Each row below holds a small network's activations on one record, seen along a few directions.
Records have a field called M. Each example row is followed by its value.
The word absent means that the record has no M.
Other fields move the rows too, some of them a lot.
[-10  -3  10  41  28 -46   3 -22 -15  11   8  30  -6  -2   6]
m4
[ 11  16  -5   2 -23  41  48  -9 -13   9  -1 -27 -27  30  -8]
m1
[-21  12 -13 -12  58  69  -6   1 -13 -23  -7  19 -28  53 -33]
m5
[ 19  20  -3  -3 -64 -82  -5 -10  -8  10 -25  20  -5 -57   6]
m6
[-22  -8  -8  17  -6 -36  42 -12 -17   3 -19 -24 -16 -18  11]
m3
[-15   8  19  19  13 -54   4 -14 -14   3  22  29  -3  -7   5]
m4
[-26  10 -16   9 -26 -23  15 -19   3   1  36  15 -21  -6 -20]
m1
[ 16   2  22  -6 -18 -24 -13 -17  17  -5   2  14 -25 -33 -31]
m5
[-10  -1   8 -31  18   3 -24 -36 -14   8  18 -43  14  -9  -6]
absent
[ 10   7  -3 -25  37  11  19 -15   1  -4 -19  15 -12  29  36]
m4
[ 16 -47 -13  -7  26  27  24  -6   1  -4  31 -15  36 -21   6]
absent
[ -4 -12   2   2  -3  -2   5  29  41  11  -2  -6  -6  14  41]
m2
[-47 -16 -21   0 -17   7 -36  -7  -1 -23 -40 -18  47  -6   8]
absent
[ -8  31 -23 -30  52  52  -4  -5  23  -5   5  -1 -33  17   4]
m5
[ 37  23   8  46 -36  -4   1 -35   1   7  13  -2   6 -41  20]
m1
[-50  18  -8 -29  38  69  44  30  10 -14 -15   2 -43   7   2]
m2
[  9 -37  31  22  10  30 -13 -15   8 -16 -29  12 -26  -3  18]
m2
[-45 -11 -25   5  26  -8  16  -2 -24 -27  20  19   4   0  20]
m3
[ 45  -5   0  13 -63 -72  -2  33   1  -2  31   7  34 -44  42]
m6
[  9 -29  26 -11 -26 -11  26 -41   4 -20 -12  17 -11 -14  13]
m3
[ 24  32 -14  26 -40 -46  34  16 -12  16 -20  -3  -3 -50  10]
m6

Which value of M does each new row have?
[-12  -7 -19  17   3   3  10 -19 -30 -14 -34  49  26  -9   3]
m3
[ 11   9  18  -4  27  29  -5 -17  19 -27  25  -6 -36 -15  -9]
m5
[ 19  12  13  43  -1 -47  29  11 -22  42  14  17  15 -27  21]
m4
[  9 -14  -6 -39   5   0  -7   8  -7  -2   7 -28 -41   0  -7]
m5
[ 10 -13  11  -5 -22 -42 -34  11 -21 -33  -2   9   5 -34 -34]
m5
[ -9 -24  27 -38  -7  41  -6  17   6 -52  -2  29  -6 -22  17]
m2
[-37  28  18 -36  15  49 -19   8   0 -12  -2  13 -17  -5  27]
m2
[-56 -48  15 -31   2  72  -5 -18  -3 -22  13   2  -2  47  -5]
absent
[ 17   9  38  45 -32  -9 -21  -4   5  18 -21  11   7 -60  25]
m2
[ 17  39 -14   0 -38 -30  15  -3  -8  38 -19  30  -9 -47  19]
m6
[-21  33  43  20 -21   3 -23  10  -3   3 -20 -10   1  19   6]
m2
[ -6  11 -23  13 -32 -56  10  46 -21 -10  13  24  22  -5   2]
m6
[  23   32   19   33  -86 -115  -25   16  -29   20  -11   -8   30  -29
    6]
m6
[  15    9  -31   16  -69 -103   11   33  -21    8  -40   14   21  -53
  -10]
m6
